These are the activations of a small neural network, seen along a few directions. Each row is one input.
In each table, some parts of the input vary, and every possible input appears once, in random order.
A made-up example of a description, with smaller parts first: line(4) and (point or ring(11) or (values(3) and ring(5))).
Shared parts are said once, and a part with two or three values counts as separate values.

A family of inputs:
x1: [-2, 3, 76, -1, -2, 33, -49, 1, 2, 26, -1, -12, -7, -18, -47, -69]
x2: [-11, 6, 44, 3, -34, 41, -33, -11, 6, 8, -5, -17, -19, -24, -21, -83]
x3: [0, -18, -48, -50, -18, 47, 9, -14, 1, 26, 33, 47, 37, 40, 33, 50]
x4: [19, -3, -51, -59, -20, 46, 12, -29, -4, 18, 42, 44, 36, 1, 33, 78]
x5: [3, 0, 22, 59, 53, -103, 9, 33, 12, -16, -41, -10, -21, 13, -24, 13]
x6: [-4, 14, -30, 34, 34, -75, 43, 18, -20, -48, -23, -51, -21, -32, 12, 32]
x7: [32, -17, -1, -26, -8, 17, -22, 3, 18, 50, 32, 82, 49, 47, -5, 53]
x8: [24, -16, -37, -26, -38, 27, -8, -8, 25, 33, 18, 75, 40, 39, 19, 40]
x9: [-3, 2, -14, 66, 22, -91, 27, 24, 12, -30, -50, -13, -31, 3, 1, -3]
x10: [-29, 8, 34, -19, -15, 67, -15, -13, -18, -8, 9, -48, -21, -18, -9, -72]
x11: [-7, 19, 28, -31, -18, 64, -18, -22, -27, -18, 18, -51, -22, -56, -6, -45]
x12: [-23, 2, -24, 48, 44, -72, 44, 19, -8, -42, -31, -46, -20, 5, 15, 3]
What is each input in this table made of?
Answer: values(3) and line(4)
Changing only the line(4) part turns x4 into x3. The same change can be made to x11. Which row results?
Answer: x10
A walk changes only the line(4) part. It starts at x5 and steps to x9. List the rest of the walk in order.
Answer: x12, x6

A family of inputs:
x13: [8, 16, 10, -10, -24, 26, -10, 4, -19, -15, 4, -35, -7, -51, -10, -25]
x14: [-3, 16, 74, 41, 40, -58, -23, 9, 10, -7, -30, -42, -33, -36, -41, -41]
x15: [-6, 2, 49, 65, 15, -51, -17, 25, 15, -15, -36, -30, -22, -9, -33, -80]
x16: [-30, 9, 31, 15, 24, -8, 3, 19, -27, -35, -15, -77, -26, -21, -15, -45]
x17: [24, -6, 45, -63, -16, 86, -54, -22, -4, 49, 46, 54, 17, 2, -18, 12]
x18: [25, 11, -26, -11, 12, -30, 19, -13, -13, -23, 10, -3, -5, -31, 12, 63]
x19: [-8, 4, 60, 49, 22, -58, -24, 31, 7, -6, -36, -40, -19, -26, -43, -62]
x20: [-40, 7, 10, 19, 13, -1, 9, -4, -9, -38, -34, -64, -54, -4, 1, -60]
x21: [6, -3, 4, 81, 29, -96, 20, 38, 14, -14, -44, 6, -7, 20, -15, -7]
x22: [-25, -3, -37, 29, 31, -52, 43, 13, -3, -35, -35, -27, -40, 21, 28, 8]
x23: [4, 2, -52, 3, -21, -23, 25, -10, 8, -23, -15, 10, -17, -5, 37, 33]
x24: [17, -7, 25, -41, -48, 86, -45, -12, 8, 45, 46, 56, 33, 36, -9, -27]
x25: [4, -18, 20, -50, -56, 88, -38, -28, 21, 47, 30, 61, 6, 35, -4, -21]
x26: [-8, 13, -7, -5, -38, 33, -2, -20, 3, -22, -12, -22, -35, -33, 7, -36]
x27: [18, -7, 32, -55, -38, 82, -54, -5, -3, 54, 43, 50, 34, 18, -20, -11]
x28: [-16, -1, 39, 55, 11, -49, -16, 4, 23, -8, -58, -27, -45, -8, -27, -78]
x29: [17, 6, -44, 16, -16, -23, 21, 5, -4, -27, 5, 3, 8, -5, 30, 31]
x30: [-30, 8, 21, 31, 17, -1, 8, 14, -18, -44, -13, -67, -30, -6, -5, -61]
x31: [7, 12, 23, 58, 54, -104, 14, 22, 12, -6, -31, -4, -21, -7, -29, 31]
x32: [16, 23, 24, -21, -4, 27, -6, -19, -20, -20, 6, -33, -21, -62, -10, -6]
x33: [-13, 0, -4, -24, -35, 73, -7, -18, -6, 22, 31, 2, 26, -3, 9, -38]
x34: [-14, -1, -19, 27, 41, -59, 36, 33, -22, -33, -13, -43, -13, 6, 5, 23]
x35: [-1, -10, -52, -18, -14, 19, 19, -9, 5, 15, 24, 33, 49, 26, 36, 32]
x36: [32, -17, -22, -33, -29, 39, -15, -2, 25, 37, 33, 82, 58, 67, 13, 46]
x37: [32, -16, -18, -46, -19, 35, -24, 5, 14, 47, 33, 75, 58, 49, -1, 62]
x38: [5, 17, 2, 6, -33, 32, -5, -1, -9, -25, 7, -27, -11, -35, 3, -39]
x39: [19, 6, -38, 1, -8, -30, 15, 9, -14, -17, 5, -6, 10, -20, 15, 45]
x40: [-4, -6, -6, 70, 26, -96, 21, 19, 23, -6, -66, 11, -30, 20, -6, -6]
x41: [-11, 9, -7, 15, 60, -61, 39, 9, -20, -38, -7, -42, -26, -3, 3, 42]
x42: [18, -27, -27, -42, -36, 40, -8, -17, 38, 39, 16, 89, 32, 64, 20, 50]
x43: [-16, -17, -58, -30, -20, 18, 24, -24, 18, 16, 6, 41, 23, 25, 43, 35]
x44: [7, -8, -35, -41, 16, 16, 14, -25, -4, 19, 30, 28, 34, -4, 19, 66]
x45: [-24, 19, 45, 5, 43, -8, 6, -5, -27, -38, -11, -77, -39, -31, -15, -25]
x46: [-27, -7, -11, -35, -41, 73, -2, -35, 6, 24, 14, 8, 1, -3, 13, -35]
x47: [-14, -1, -27, 41, 34, -52, 41, 30, -13, -42, -15, -33, -15, 22, 20, 7]
x48: [1, -11, -47, -31, -4, 14, 11, -5, -5, 25, 24, 25, 50, 10, 21, 47]
x49: [4, -1, 12, 67, 35, -103, 13, 44, 8, -4, -40, -3, -6, 4, -28, 10]
x50: [-9, -1, 3, -38, -24, 68, -13, -12, -16, 32, 27, -6, 29, -20, -3, -23]
x51: [37, -14, -6, -53, 2, 39, -25, -12, 16, 41, 41, 79, 39, 33, -1, 84]
x52: [-2, 3, 17, -48, -3, 71, -11, -33, -17, 26, 30, -3, 14, -33, -3, -3]
Changing only one part turns x27 into x24. The same change can be made to x37. Which row results?
Answer: x36
What is each input in this table made of?
Answer: values(2) and line(4) and line(5)
Which other rows does x35 become when the values(2) part takes its other values? List them by row number.
Answer: x33
A walk changes only the line(4) part. It starts at x52 and steps to x50. List the rest of the walk in order.
Answer: x33, x46
